A small network was shown many inputs. Here are its activations along a few directions, one row for each input.
In each table, some parts of the input vary, and every possible input appears once, in random order.
A made-up example of a description, with smaller parts first: ring(5) and (point or (values(2) and line(4)) or line(11)).
Shared parts are said once, and a part with two or three values counts as separate values.
In the rows, 128 means zero.

Other details of the inputs vary at random and push rows far along two fixed directions, the same in every table; ignore that.

Table:
r1: [ 95 107  97 121 135 118 150 150 106 148 100  90 122  87 116 133 167]
r2: [113 102 149 153 126 139 140 132 113 120 121 117 117 137 138 112 149]
r3: [156 145 129 129 120 132  94 111 129 120 148 163 141 161 132 118  75]
r4: [119 124 106 121 139 110 151 124 122 135 110 109 129 108 118 145 115]
r5: [124 138 104 125 136 112 142 127 127 150 111 119 135 120 113 139  94]
r6: [128  74 185 150 119 162 143 159 119 122 156 106 126 132 158  68 206]
r7: [131 145 110 126 131  97 136 110 146 134 109 136 129 116 131 169 100]
r8: [130 159 106 132 121 106 134 109 137 144 111 138 149 122  99 161  93]
r9: [130 142 108 128 125 107 119 109 146 120 119 147 128 131 138 158  93]
r10: [154 128 141 127 144 126 104 115 156 120 149 154 140 180 138 106  88]
r11: [129 124 118 111 131 137 126 139 139 118 139 134 114 140 133 128 135]
r12: [116 112 125 114 145 114 149 141 127 128 114 110 110 104 140 141 174]
r13: [106  94 152 140 104 146 163 160 106 146 126  85 120  84 127 116 209]
r14: [102 101 132 101 140 155 149 165  93 143 126  93 103  88 122 108 234]
r15: [127 123 123 123 134 123 124 133 140 112 134 138 119 138 150 137 133]
r16: [107 127  87 126 123 113 146 126 115 136 103 109 131  96 115 154 123]
r17: [155 111 167 113 152 146 112 139 131 111 159 142 123 157 145  72 153]
r18: [132  85 182 153 114 157 133 142 118 115 125 121 132 146 151  81 144]
r19: [125 150 100 127 115 116 123 113 147 123 126 153 135 136 122 162  80]
r20: [127 129 130 130 133 129 116 139 102 130 125 122 129 102 123 132 131]
r21: [152 145 115 129 135 107 119 103 150 119 128 155 131 148 141 156  58]
r22: [129 127 118 114 133 125 129 137 143 118 129 135 109 131 144 142 132]
r23: [ 95 140 102 119 116 125 148 139 112 149 106 115 129  90 105 160 167]
r24: [ 88 113 127 154 115 123 162 142 108 140 120  94 116 100 121 138 189]
r25: [131 154 129 114 130 134 132 136 121 131 124 130 122  94 104 141 134]
r26: [124 171 120 130 114 127 110 117 128 133 130 157 139 112 114 161  93]
r27: [109 128 146 143 107 133 128 107 123 134 110 106 129 122 131 125 133]
r28: [145 103 173 163 109 157 126 127 132 116 138 135 140 149 149  87 130]
r29: [105 119 113 117 130 114 154 134 125 136 108 109 123  97 116 151 166]
r30: [130 153 107 130 115 106 139 120 116 150 101 119 135  95  99 150 116]
r31: [138 150 113 127 119 123 109 121 116 136 128 146 137 132 124 129  78]
r32: [ 96 133  99 118 119 122 145 139 122 149 108 115 124  97 107 154 156]
r33: [155 134 131 128 139 126 110 112 152 123 140 154 138 174 133 116  71]
r34: [131  72 186 159 123 160 135 149 126 114 150 106 131 139 157  61 204]
r35: [129  99 154 160 129 144 128 122 125 111 141 126 119 160 149 101 143]
r36: [145 138 122 127 135 110 121 102 153 123 135 155 139 154 127 143  72]
r37: [153 106 157 122 143 147  96 130 127 111 163 142 129 163 150  82 149]
r38: [158 157 152 126 134 134  99 120 144 107 155 166 137 153 129 119  79]
r39: [143 146 126 122 132 121 117 118 152 127 140 157 134 160 123 127  83]
r40: [135 139 107 131 128 111 135 107 139 131 119 136 139 132 119 155  80]
r41: [103 155  86 130 110 105 135 115 134 154 103 132 137 100  98 170 111]
r42: [100 130  93 126 121 119 148 139 103 149  99 104 137  89 108 152 143]
r43: [161 113 161 130 150 136 105 137 121 111 144 123 126 136 135  96 144]
r44: [158 161 131 133 134 116 105 121 128 120 131 147 140 130 117 137  56]
r45: [146 154 106 126 133 102 130 105 144 128 117 144 133 131 137 164  48]
r46: [128 163 105 117 119 123 143 127 135 144 117 135 129 121  99 154 107]
r47: [115 119 118 111 134 138 134 148 131 131 133 121 111 131 123 123 160]
r48: [164 144 157 134 139 133  92 119 142 110 152 151 138 149 133 111  95]
r49: [103 125 134 112 135 149 137 153 104 139 131 111 109  87 119 133 195]
r50: [131 133  99 132 122 119 120 109 138 120 123 142 135 134 127 150  89]
r51: [157 161 135 113 126 139 111 118 142 122 150 165 126 151 120 117  80]
r52: [171 141 150 128 135 127  93 110 147 114 154 165 142 171 136  95  81]
r53: [136  93 135 126 146 142 111 136 128 114 145 128 124 158 150  93 147]
r54: [117 138  99 131 122 114 152 126 112 150  98 107 140  98  97 158 141]
r55: [108 119 103 126 124 118 139 123 128 132 113 120 129 111 119 146 146]
r56: [117 149  81 131 114  99 135 109 133 137  97 133 130  96 123 188  92]
r57: [129  87 188 133 134 158 114 128 120 105 138 107 119 170 166  63 153]
r58: [142 133 124 114 141 119 130 130 146 117 134 133 110 141 141 137 116]
r59: [108 126  90 126 130 107 153 132 117 137  94 104 121  86 134 163 136]
r60: [143 146 133 123 133 130 120 123 145 118 143 153 141 162 128 124 102]
r61: [121  80 168 140 136 154 131 157 119 112 164 106 102 157 155  87 194]
r62: [114 135 126 132 123 126 123 130 113 139 116 121 132  81 110 148 159]
r63: [125 141 108 113 127 116 144 127 138 132 119 126 121 120 111 153 117]
r64: [140 122 181 144 119 145  95 101 153 106 159 134 129 184 163  74 108]
r65: [128  94 146 106 147 164 127 160 117 121 154 119 112 147 145  89 197]
r66: [116 128 160 137 109 137 118 116 135 125 143 116 132 142 141 106 131]
r67: [109 106 118 118 146 126 165 154  96 147  99  77 126  92 115 122 192]
r68: [133 109 163 161 128 142 112 121 140 103 161 144 125 179 157  92 125]
r69: [117 170  89 114 118 111 148 124 141 151 103 136 125 105  91 168  96]
r70: [125 121 119 119 139 113 148 145  99 144 106 100 125  90 109 120 149]
r71: [134 113 134 125 136 140 113 130 130 120 146 136 136 156 138 107 150]
r72: [108 138 117 115 123 132 135 137 107 144 120 124 126  97 115 139 163]
r73: [135 131 166 127 113 148 101 115 147 111 164 131 126 173 150  98 105]
r74: [146 120 143 133 136 142 100 132 115 115 143 134 130 132 137 117 133]
r75: [114 151  91 132 109 116 135 116 117 148 104 128 147 105 102 169 109]
Each input here is: line(5) and (values(3) or (values(2) and line(6))).
Changing only the line(5) part turns r28 into r18. The same change can be made to r56. Which row results? -> r59
Changing only the line(5) part turns r25 into r48. The same change can be made to r61. Which row results? -> r68
Change only the values(3) part in r27. List by row number the other rows that result. -> r28, r35
Start at r16 and move only the line(5) part, one step at a time. The first step leads to r50. Which rows follow, in order? -> r55, r19, r11
Change only the line(6) part in r4. List by row number the other rows that result. -> r5, r44, r45, r67, r70
Change only the values(2) part in r22. List by row number the other rows that result. -> r58

Table:
r76: [148 133 125 122 136 128 107 116 153 110 147 157 129 173 147 126  79]
r77: [149 134 149 143 117 138 110 119 136 120 147 146 142 164 139 105  80]
r78: [139 122 128 123 141 126 119 128 139 115 141 140 124 148 143 124 117]
r79: [110 150  88 114 122 110 149 123 137 143 107 128 126 111 111 171 110]
r80: [ 87 103 134 129 119 136 162 152 106 150 111  82 116  83 114 123 228]
r81: [100 157 107 141 101 114 147 121 117 149  97 124 134  80 101 174 122]
r82: [158 129 139 127 139 128 100 115 150 107 150 154 131 170 150 114  81]
r83: [144  92 143 120 163 132 121 141 126 109 141 118 116 153 154  96 156]
r84: [141  83 156  88 177 158 122 179  98 121 151  98 106 117 134  70 243]
r85: [134 128 150 145 120 137 122 124 125 123 135 131 131 138 130 111 115]
r86: [130 132 142 137 114 141 111 117 136 120 144 142 135 152 138 117 111]
r87: [106 162 111 144  95 112 147 114 120 152  94 124 136  79  99 172 111]
r88: [117 139  93 132 120 106 147 117 121 147  98 120 139  97 103 161 112]
What is each input in this table made of? -> point or (values(2) and line(6))
Start at r80 and move only the line(6) part, one step at a time. The first step leads to r86. Which rows follow, in order? -> r81, r87, r85, r77
Change only the values(2) part in r79. List by row number the other rows that result. -> r80

Table:
r89: [110  68 106 121 142 140 125 154 111 125 133 104 120 127 163 110 184]
r90: [123 173  68 123 114 100 162 109 118 166  75 130 159  99  76 170  46]
r91: [160 135 203 204 103 134  81 108 150 105 130 194 155 173 163  90  40]
r92: [ 97 152 100 128 114  88 162 120 155 146 104 113 110 112 106 173  97]
r93: [136 119 202 176  86 167 105 123 130  80 170 128 153 192 181  77 110]
r94: [145 145 141 124 149 121 104 105 120 109 127 132 121 110 135 147 128]
r95: [121 108 129 110 122 152  94 149 110 117 150 143 122 127 148 114 159]
r96: [115  81 204 176 104 171 118 115 134  98 174 116 128 162 155  48 138]
r97: [130  72 144 123 169 112 124 123 116 102 115  94 114 128 159 120 178]
r98: [131 135 122 108 131 113 147 117 157 145 108 123 145 135 128 124  95]
r99: [131  97 121 115 127 137 140 146 154 111 132 116 104 136 174 118 152]
r100: [128 107 131 123 155 124 121 155  85 126 120  78 118  63 122 116 218]
r101: [166 167 157 101 126 134  96 108 168 127 153 163 147 168 131 105  59]
r102: [126 128 136 104 117 142 127 146 140 127 145 139 107 115 156 129 147]
r103: [138  94 168 106 168 131 144 156 108 123 132  75  97  71 148 109 237]
r104: [146 125 159 100 148 153  92 117 139 116 145 139 139 168 133  84 132]
r105: [104 124 112 100 130 138 167 167  80 170  77  66 124  46  67 130 211]
r106: [127 104 108 127 127 138 113 114 148 100 128 137 116 166 169 138 115]
r107: [128 210  64 141  82  81 156  89 188 150  97 170 152 113  82 227  20]
r108: [119 202  95 128 102 117 146 123 119 152 116 148 121 110  75 180  49]
r109: [100 103 158 119 153 143 129 144 111 118 141 106  93 131 144  99 224]
r110: [ 65 109  97 128 130 102 170 132 114 143  81  71  99  96 103 166 189]
r111: [128 117 101 139 136 121 127 127 136 135 141 150 147 138 124 136 135]
r112: [133 116 131 114 144 126 119 103 142 122 117 131 145 169 140 109 108]
r113: [101  96 124 102 126 157 160 180  80 142 113  91 101  66 119 133 214]
r114: [130 167 123 127 127 129  88 121 127 135 162 151 126 159 120 123  90]
r115: [180 138 155 132 164 144 102 138 120 103 146 138 125 126 129 108  95]
r116: [148 103 125 112 149 129 105 123 126 133 142 132 156 172 139  77 108]
r117: [150 113 120 135 145 137 143 137 138 119 149 152 137 165 126 119 113]
r118: [128 105 103 124 132 140 149 150 115 127 118 120 119 132 144 134 118]
r119: [133 105 202 178  98 173 108 121 140 128 171 117 149 170 155  95 132]
r120: [109  91 143 109 139 161 124 146 114 106 138 126  99 120 163 109 202]
r121: [170 130 150 106 139 154  63 128 138 111 169 155 148 186 127  61  98]
r122: [125  88 130 115 149  86 159 139 121 129 103  81 115  75 140 146 179]
r123: [106 183  82 125 100 115 164 138 108 165  95 137 141  65  55 198 124]
r124: [159 107 127 137 156 104 100 119 119 110 136 133 137 142 154 114 108]
r125: [176 128 182 179  68 149  99  76 136 125 154 170 145 201 148  63  56]
r126: [139 144 130 128 127 137 100 134 131 123 161 169 145 146 117 122 135]
r127: [105 217  68 134  87  97 128  86 147 151 100 182 148  95  71 225  60]
r128: [168 156 105 143 140  93 132 111 126 120 114 154 142 129 122 156  25]
r129: [ 89 155 120 112 119 112 167 144 120 162 112  96  97  75 107 155 181]
r130: [120 144  94 142 120 113 139  98 158 130 110 145 138 138 112 182 107]
r131: [136 115 133 131 157 136 138 140 125 118 149 127 113 182 139  97 100]
r132: [109 129 129 113 125 127 163 157 131 142 123 119 115  81 109 138 218]
r133: [ 70 156  57 141 113  83 158 122 109 172  85  99 127  79  85 187 124]
What is each input in this table made of? -> values(5) and (point or (values(2) and line(4)))
Changing only the values(5) part turns r133 into r111. The same change can be made to r96. Which row results? -> r119
Change only the values(5) part in r99. List by row number the other rows that result. -> r92, r98, r107, r122
Change only the values(2) part in r94. List by row number the other rows that result. -> r97
Change only the values(5) part in r106. List by row number the other rows that result. -> r97, r110, r112, r130
Change only the line(4) part in r105. List by row number the other rows that result. -> r101, r104, r121
